A small network was trained on invented records. Each row is its activation on one of them, seen along a few directions.
Records have a field called Git. Each example row is followed by its value.
The largest differences between rows may come from other fields.
In the rows, zero is written as 500.
Random noise pushes rows far along 14 fixed directions. That doesn't count. These rows show it; they differ only by the noise:
429, 614, 432, 502, 489, 478, 414, 460, 485, 502, 633, 430, 622, 455, 467, 325, 504, 574, 295, 414, 515, 532, 618, 429, 684, 445
600, 492, 623, 666, 388, 425, 391, 633, 487, 667, 628, 445, 447, 475, 610, 482, 557, 313, 313, 667, 633, 566, 804, 472, 473, 418
486, 761, 455, 446, 521, 556, 565, 486, 363, 297, 330, 443, 518, 534, 475, 503, 645, 329, 452, 465, 334, 572, 528, 437, 351, 624
445, 561, 477, 508, 491, 503, 541, 478, 505, 514, 616, 470, 595, 439, 518, 472, 439, 495, 507, 531, 458, 511, 529, 523, 499, 421
441, 556, 415, 400, 463, 496, 445, 600, 601, 513, 433, 299, 471, 467, 611, 531, 629, 337, 570, 500, 447, 573, 539, 357, 299, 446
459, 392, 425, 444, 631, 513, 509, 522, 464, 391, 684, 489, 378, 596, 443, 511, 350, 620, 289, 463, 544, 513, 484, 564, 719, 662
495, 372, 565, 514, 628, 513, 682, 517, 433, 474, 703, 536, 436, 565, 493, 680, 397, 505, 589, 635, 466, 496, 542, 568, 505, 565
352, 505, 486, 466, 644, 670, 755, 638, 492, 481, 553, 359, 457, 450, 551, 519, 518, 527, 500, 543, 402, 571, 310, 525, 405, 488
555, 569, 528, 419, 346, 475, 309, 521, 440, 299, 571, 526, 474, 564, 571, 543, 395, 580, 704, 611, 508, 548, 429, 673, 589, 589
697, 590, 744, 778, 177, 760, 251, 477, 231, 575, 416, 507, 536, 481, 560, 774, 721, 517, 737, 595, 475, 612, 674, 456, 414, 348
657, 342, 538, 250, 766, 418, 428, 458, 437, 614, 527, 546, 373, 515, 523, 492, 547, 466, 656, 521, 606, 510, 583, 416, 722, 674
478, 397, 463, 532, 554, 548, 370, 341, 622, 533, 407, 602, 553, 527, 555, 382, 536, 382, 432, 567, 427, 445, 570, 458, 532, 485
608, 449, 246, 477, 621, 641, 532, 328, 485, 491, 342, 521, 503, 535, 363, 697, 514, 432, 547, 350, 410, 435, 517, 301, 335, 588
367, 422, 389, 511, 506, 524, 624, 590, 719, 436, 305, 377, 714, 500, 473, 194, 572, 650, 574, 493, 606, 381, 228, 371, 476, 464
449, 590, 668, 593, 247, 419, 350, 585, 525, 533, 419, 352, 583, 495, 491, 582, 575, 441, 558, 345, 613, 577, 516, 452, 488, 282
490, 513, 396, 412, 506, 523, 629, 402, 495, 398, 454, 580, 592, 420, 459, 501, 214, 526, 638, 491, 463, 405, 251, 710, 443, 547

538, 522, 323, 493, 506, 573, 482, 282, 521, 429, 548, 644, 572, 521, 428, 689, 348, 533, 629, 440, 360, 438, 462, 516, 423, 496	y8
424, 477, 422, 520, 617, 491, 698, 407, 535, 503, 506, 532, 602, 500, 376, 594, 425, 506, 606, 396, 397, 465, 359, 462, 404, 414	y2
576, 431, 287, 395, 464, 496, 445, 472, 588, 499, 505, 588, 395, 432, 507, 635, 167, 485, 607, 486, 495, 458, 290, 720, 399, 523	y3
602, 565, 374, 537, 315, 579, 468, 546, 603, 574, 451, 414, 611, 377, 567, 569, 482, 490, 739, 541, 532, 462, 467, 446, 201, 359	y5
736, 720, 272, 696, 664, 646, 622, 373, 558, 514, 479, 713, 618, 552, 442, 426, 630, 393, 536, 707, 345, 492, 556, 364, 300, 523	y1
290, 480, 808, 595, 440, 508, 455, 447, 578, 669, 599, 422, 582, 472, 633, 610, 694, 343, 534, 507, 385, 548, 711, 424, 479, 173	y7
501, 460, 499, 330, 435, 496, 370, 591, 514, 439, 419, 455, 437, 445, 619, 354, 473, 578, 641, 571, 552, 513, 358, 576, 558, 597	y8
683, 608, 304, 604, 435, 600, 497, 367, 413, 476, 469, 637, 610, 435, 469, 437, 415, 496, 447, 587, 442, 417, 617, 511, 368, 593	y5
283, 342, 446, 424, 510, 467, 481, 509, 614, 395, 346, 470, 413, 558, 492, 489, 465, 509, 498, 395, 361, 501, 319, 523, 462, 494	y2
349, 402, 493, 339, 547, 560, 439, 255, 468, 481, 446, 619, 601, 397, 593, 260, 452, 553, 552, 588, 306, 418, 509, 616, 611, 553	y4
415, 407, 533, 413, 651, 513, 530, 545, 585, 493, 549, 511, 282, 569, 586, 601, 428, 354, 365, 495, 440, 547, 402, 625, 508, 556	y7
709, 817, 439, 672, 427, 543, 362, 440, 625, 511, 391, 706, 561, 509, 462, 431, 419, 327, 407, 483, 522, 560, 331, 655, 432, 373	y1
446, 781, 339, 559, 378, 492, 571, 599, 556, 317, 584, 425, 537, 569, 540, 565, 532, 392, 514, 586, 349, 585, 508, 503, 190, 464	y4
554, 809, 498, 453, 371, 275, 387, 400, 580, 471, 466, 641, 662, 416, 540, 301, 332, 296, 496, 506, 505, 484, 459, 720, 485, 420	y6
487, 408, 541, 371, 491, 449, 376, 395, 545, 577, 268, 523, 630, 410, 633, 296, 642, 433, 733, 597, 454, 431, 550, 417, 504, 471	y3
592, 431, 501, 338, 409, 459, 362, 359, 402, 796, 447, 402, 560, 221, 431, 574, 365, 589, 615, 185, 669, 445, 528, 476, 601, 356	y6

Here are new rows. What is Git for each?
677, 466, 458, 518, 575, 583, 402, 547, 536, 450, 345, 561, 310, 678, 468, 640, 643, 392, 497, 516, 539, 553, 450, 419, 449, 651	y3
432, 386, 312, 604, 559, 692, 325, 468, 745, 385, 641, 620, 334, 722, 521, 734, 452, 606, 602, 556, 259, 598, 284, 575, 477, 430	y6
595, 493, 532, 461, 725, 398, 625, 628, 416, 405, 533, 493, 289, 694, 466, 548, 665, 327, 328, 590, 536, 532, 681, 382, 501, 785	y7
417, 375, 550, 517, 417, 357, 636, 320, 448, 644, 592, 516, 616, 364, 414, 667, 262, 408, 479, 381, 457, 375, 698, 537, 386, 336	y2
654, 661, 395, 515, 536, 568, 409, 515, 481, 551, 398, 600, 338, 470, 534, 487, 468, 300, 352, 477, 420, 625, 412, 583, 395, 514	y2
481, 405, 138, 351, 630, 520, 387, 412, 601, 381, 816, 458, 355, 626, 495, 732, 447, 591, 535, 531, 321, 520, 702, 345, 486, 605	y3
555, 371, 396, 719, 190, 518, 231, 585, 683, 562, 577, 392, 509, 580, 559, 601, 563, 531, 454, 604, 615, 474, 715, 339, 369, 372	y3
348, 363, 606, 334, 530, 488, 423, 594, 555, 455, 527, 386, 380, 540, 662, 489, 573, 540, 565, 543, 490, 546, 482, 514, 572, 564	y5
